Each row below holds a small network's activations on one record, seen along a few directions.
After each row come some of the record's fields: TUF, ROKI, KETO, ZAMUV, ROM, RAN.
A field that a record lacks is left out.
The largest differences between rows may come from other fields.
In the rows, 500 means zero.
Strong random noise was added to every row along 3 fixed directions; ignore it. To show where, here is one row again and again, with new noise each time:
[630 374 495 247 259 660 665 586 362 654 496 488 609 544 675 540 538 604
 208 418]
[595 531 480 469 516 543 441 539 531 555 574 604 536 685 468 522 529 503
 679 426]
[633 438 414 493 551 508 540 625 523 547 401 532 594 600 392 409 536 449
 634 455]
[556 521 493 515 615 454 379 561 558 514 533 578 560 681 402 501 520 471
 709 439]
[498 499 559 460 607 413 335 556 523 509 558 540 586 668 458 554 508 509
 569 435]

[534 365 349 545 568 426 570 551 545 466 287 384 556 368 364 333 510 504
 529 574] | (ROKI med; KETO vur; ZAMUV muge; ROM sutu)
[525 578 586 416 510 525 343 495 485 549 644 629 534 704 585 626 531 566
 470 459] | (TUF siv; ROKI kaz; KETO vur; ZAMUV muge; ROM por)
[682 400 354 404 363 760 704 637 418 673 287 473 561 466 562 424 467 489
 296 562] | (TUF siv; ROKI med; KETO kikad; ROM sutu)
[604 437 526 505 568 526 461 581 547 627 470 570 558 672 416 447 543 421
 596 514] | (ROKI kaz; KETO vur; ZAMUV muge; ROM por)
[400 391 523 472 401 354 612 500 497 372 458 325 470 248 502 504 476 482
 461 543] | (ROKI med; KETO kikad; ROM kez; RAN zetem)
[469 634 506 532 478 624 409 371 490 526 584 607 397 541 609 594 466 610
 513 473] | (ROKI kaz; KETO kikad; ROM lom)
[424 494 500 549 397 427 532 495 471 433 511 412 487 453 503 496 485 487
 530 458] | (TUF siv; ROKI med; KETO kikad; ROM kez; RAN lem)
[577 511 471 609 571 532 555 425 564 496 465 588 473 566 452 400 497 406
 690 482] | (ROKI med; KETO vur; ZAMUV muge; ROM lom; RAN zetem)
[521 463 635 356 268 588 570 466 449 483 684 506 429 512 594 569 558 562
 406 425] | (ROKI kaz; KETO vur; ZAMUV muge; ROM kez; RAN vebo)
[373 523 732 486 691 309  99 496 572 469 725 492 492 722 445 686 424 518
 551 532] | (ROKI med; KETO vur; ZAMUV kemit; ROM kez)
[435 515 663 437 627 353 351 534 639 383 708 521 540 548 504 578 484 453
 674 465] | (ROKI med; KETO vur; ZAMUV kemit; ROM por; RAN zetem)
[358 400 896 208 506 281 196 581 572 527 934 519 633 741 653 789 511 502
 340 351] | (TUF siv; ROKI kaz; KETO vur; ZAMUV muge; ROM por; RAN zetem)
[671 572 496 452 390 785 586 411 497 649 591 594 449 667 574 528 458 535
 610 483] | (ROKI med; KETO vur; ZAMUV muge; ROM por)
[448 481 516 453 487 466 539 495 458 516 380 416 564 386 589 529 485 572
 254 508] | (ROKI kaz; KETO kikad; ROM por)
[423 527 472 558 510 402 530 357 569 435 621 511 438 468 442 450 536 482
 707 508] | (ROKI med; KETO vur; ZAMUV muge; ROM por; RAN lem)
[422 457 558 499 500 475 480 501 580 426 634 499 459 430 497 513 530 482
 590 510] | (ROKI med; KETO kikad; ROM lom; RAN lem)
[569 370 537 384 423 471 535 581 475 505 591 522 594 487 555 527 526 448
 447 428] | (TUF siv; ROKI kaz; KETO vur; ZAMUV muge; ROM lom; RAN zetem)
[356 592 628 552 493 387 343 395 557 366 698 486 393 503 454 629 521 507
 629 479] | (ROKI kaz; KETO kikad; ROM kez; RAN vebo)
[630 448 452 379  64 699 800 468 414 558 640 541 412 371 683 494 549 557
 517 446] | (TUF velol; ROKI kaz; KETO vur; ZAMUV muge; ROM kez; RAN zetem)
[475 494 574 453 453 516 408 503 552 500 708 608 453 591 559 595 526 458
 640 418] | (TUF siv; ROKI kaz; KETO kikad; ROM lom; RAN zetem)
[459 430 615 336 459 412 426 552 429 561 536 441 587 545 594 596 485 577
 247 416] | (TUF siv; ROKI kaz; KETO vur; ZAMUV muge; ROM por)
[300 680 543 681 842 314 243 443 509 380 378 500 496 524 374 502 375 522
 467 589] | (TUF velol; ROKI med; KETO kikad; ROM kez)
[508 446 374 648 590 384 624 567 578 389 392 429 498 332 320 347 519 367
 762 500] | (ROKI med; KETO kikad; ROM sutu; RAN lem)
[247 760 770 382 364 511 175 220 414 478 904 591 352 604 832 916 430 777
 274 447] | (TUF velol; ROKI kaz; KETO kikad; ROM kez)
[375 526 573 521 531 380 370 509 460 461 476 460 496 465 506 579 454 558
 362 527] | (TUF siv; ROKI kaz; KETO kikad; ROM kez)
[487 392 579 488 470 381 553 571 552 430 558 429 528 393 510 481 547 465
 570 494] | (ROKI kaz; KETO vur; ZAMUV kemit; ROM sutu; RAN zetem)
[514 551 414 585 571 621 472 526 471 540 376 493 509 554 526 381 454 457
 360 535] | (TUF siv; ROKI med; KETO kikad; ROM lom; RAN vebo)
[764 399 315 534 360 699 802 677 602 617 419 537 570 530 418 320 606 322
 721 507] | (TUF siv; ROKI med; KETO kikad; ROM por; RAN lem)
[655 326 402 423 315 633 768 656 478 589 436 496 556 439 498 386 589 384
 516 436] | (TUF siv; ROKI kaz; KETO kikad; ROM lom; RAN lem)
[558 415 465 602 655 361 538 630 552 416 337 438 502 453 294 373 547 431
 640 572] | (ROKI kaz; KETO vur; ZAMUV muge; ROM kez)
[474 399 554 407 436 521 557 513 413 558 431 429 545 449 582 557 503 572
 202 501] | (ROKI kaz; KETO kikad; ROM sutu)
[434 377 517 470 706 346 469 609 432 533 334 391 664 516 418 495 508 449
 280 520] | (ROKI med; KETO kikad; ROM por)
[493 210 481 354 287 369 723 608 426 419 393 226 543 197 568 436 486 537
 216 530] | (ROKI med; KETO vur; ZAMUV muge; ROM kez; RAN zetem)
[365 565 678 420 459 509 289 309 390 481 711 543 467 556 677 715 472 666
 342 448] | (ROKI kaz; KETO vur; ZAMUV muge; ROM lom)
[456 359 609 325 192 502 668 495 420 478 614 416 480 383 660 617 539 564
 273 462] | (ROKI kaz; KETO kikad; ROM kez; RAN zetem)
[569 599 310 672 734 637 532 449 505 550 237 562 416 563 347 342 425 407
 630 651] | (ROKI med; KETO kikad; ROM lom)
[389 435 632 439 526 310 424 514 470 416 452 353 643 373 520 506 536 464
 290 516] | (TUF velol; ROKI kaz; KETO vur; ZAMUV muge; ROM por; RAN vebo)
[634 568 535 416 275 725 547 472 495 618 832 715 430 694 643 575 615 475
 740 365] | (TUF siv; ROKI kaz; KETO vur; ZAMUV muge; ROM lom; RAN lem)
[353 343 675 500 725 176 346 604 484 387 356 271 666 395 424 515 504 491
 263 587] | (ROKI kaz; KETO vur; ZAMUV muge; ROM por)
[485 423 441 437 363 530 753 545 307 490 226 305 517 287 646 333 381 514
  64 643] | (TUF velol; ROKI med; KETO vur; ZAMUV kemit; ROM kez; RAN zetem)
[343 556 618 410 526 448 440 379 394 527 459 424 514 465 660 626 456 605
 161 527] | (ROKI med; KETO kikad; ROM por)
[531 514 432 600 625 503 455 555 523 517 363 540 521 526 432 450 489 457
 560 503] | (TUF siv; ROKI kaz; KETO kikad; ROM lom)
[409 575 603 535 573 466 265 468 564 460 692 573 462 612 508 599 514 473
 604 427] | (TUF siv; ROKI kaz; KETO kikad; ROM lom; RAN vebo)
[547 678 389 488 276 825 708 263 351 571 463 529 275 445 653 462 368 689
 445 571] | (ROKI med; KETO vur; ZAMUV muge; ROM kez)
[588 470 512 443 332 555 622 525 501 536 603 525 556 498 571 486 607 437
 579 459] | (TUF siv; ROKI kaz; KETO vur; ZAMUV muge; ROM por; RAN lem)

Which values does each new row have?
[467 483 535 397 345 576 568 482 444 522 498 443 495 425 685 508 487 690
 194 614] | (ROKI med; KETO vur; ZAMUV muge; ROM kez)
[493 478 511 528 679 326 303 575 580 462 493 481 563 572 366 512 509 453
 632 523] | (TUF siv; ROKI kaz; KETO vur; ZAMUV muge; ROM por)
[607 340 435 532 636 466 494 727 600 546 411 550 650 615 371 374 543 274
 668 454] | (TUF siv; ROKI kaz; KETO kikad; ROM lom; RAN zetem)
[432 398 473 463 329 468 703 509 427 406 494 389 487 232 542 459 513 543
 370 515] | (ROKI med; KETO kikad; ROM kez; RAN lem)
[685 562 263 715 564 590 666 557 605 514 296 603 455 492 274 308 554 370
 920 532] | (TUF siv; ROKI kaz; KETO kikad; ROM por)
[490 364 659 277 286 470 508 472 470 537 762 498 569 499 681 669 535 544
 310 435] | (ROKI kaz; KETO vur; ZAMUV muge; ROM por; RAN zetem)
[545 442 592 307 508 714 356 548 485 702 694 670 593 788 630 652 529 534
 335 500] | (ROKI med; KETO kikad; ROM lom)
[397 410 562 422 296 434 582 510 393 461 504 333 532 409 632 546 485 562
 241 435] | (TUF siv; ROKI med; KETO kikad; ROM kez; RAN lem)
[578 610 397 564 223 679 739 341 542 449 588 540 283 385 496 479 554 533
 747 487] | (ROKI kaz; KETO kikad; ROM kez; RAN vebo)
[635 462 395 588 594 459 540 648 668 500 400 512 569 561 310 289 624 296
 832 506] | (TUF siv; ROKI kaz; KETO vur; ZAMUV muge; ROM por; RAN vebo)
[540 630 504 442 750 708 236 549 432 707 498 690 598 895 645 575 400 529
 208 484] | (TUF siv; ROKI med; KETO kikad; ROM lom)
[461 467 610 461 613 384 344 576 512 535 485 473 575 554 514 531 510 498
 383 510] | (TUF siv; ROKI kaz; KETO vur; ZAMUV muge; ROM por)
[383 449 555 551 548 267 494 526 575 363 460 404 547 362 451 489 498 445
 535 496] | (ROKI kaz; KETO kikad; ROM por; RAN zetem)
[512 549 608 463 519 414 344 484 582 479 794 634 516 641 524 634 517 435
 712 404] | (TUF siv; ROKI kaz; KETO vur; ZAMUV muge; ROM por; RAN zetem)
[248 725 569 706 939 309  46 324 516 393 523 543 423 639 443 614 339 565
 477 538] | (ROKI med; KETO kikad; ROM lom)
[384 441 575 516 694 307 325 587 492 485 348 422 637 487 464 520 469 490
 285 517] | (TUF siv; ROKI kaz; KETO kikad; ROM por)
[481 488 543 441 493 536 588 453 504 541 550 537 531 588 540 523 503 448
 464 510] | (ROKI med; KETO kikad; ROM por; RAN zetem)
[349 499 622 446 585 378 362 467 468 476 463 431 553 459 580 610 468 582
 245 496] | (ROKI kaz; KETO kikad; ROM por)
[668 418 404 505 648 517 598 723 525 539 273 493 616 574 386 341 549 412
 514 551] | (TUF siv; ROKI med; KETO vur; ZAMUV muge; ROM por)
[702 492 336 459 258 759 797 481 421 663 364 543 436 352 636 382 506 574
 355 521] | (ROKI kaz; KETO vur; ZAMUV muge; ROM lom)
[530 426 552 295 150 636 741 473 441 583 647 461 512 407 744 594 576 570
 302 414] | (ROKI kaz; KETO kikad; ROM por; RAN lem)
[296 603 658 582 664 280 281 397 555 384 591 393 463 477 505 542 501 486
 548 545] | (ROKI med; KETO vur; ZAMUV muge; ROM por; RAN vebo)
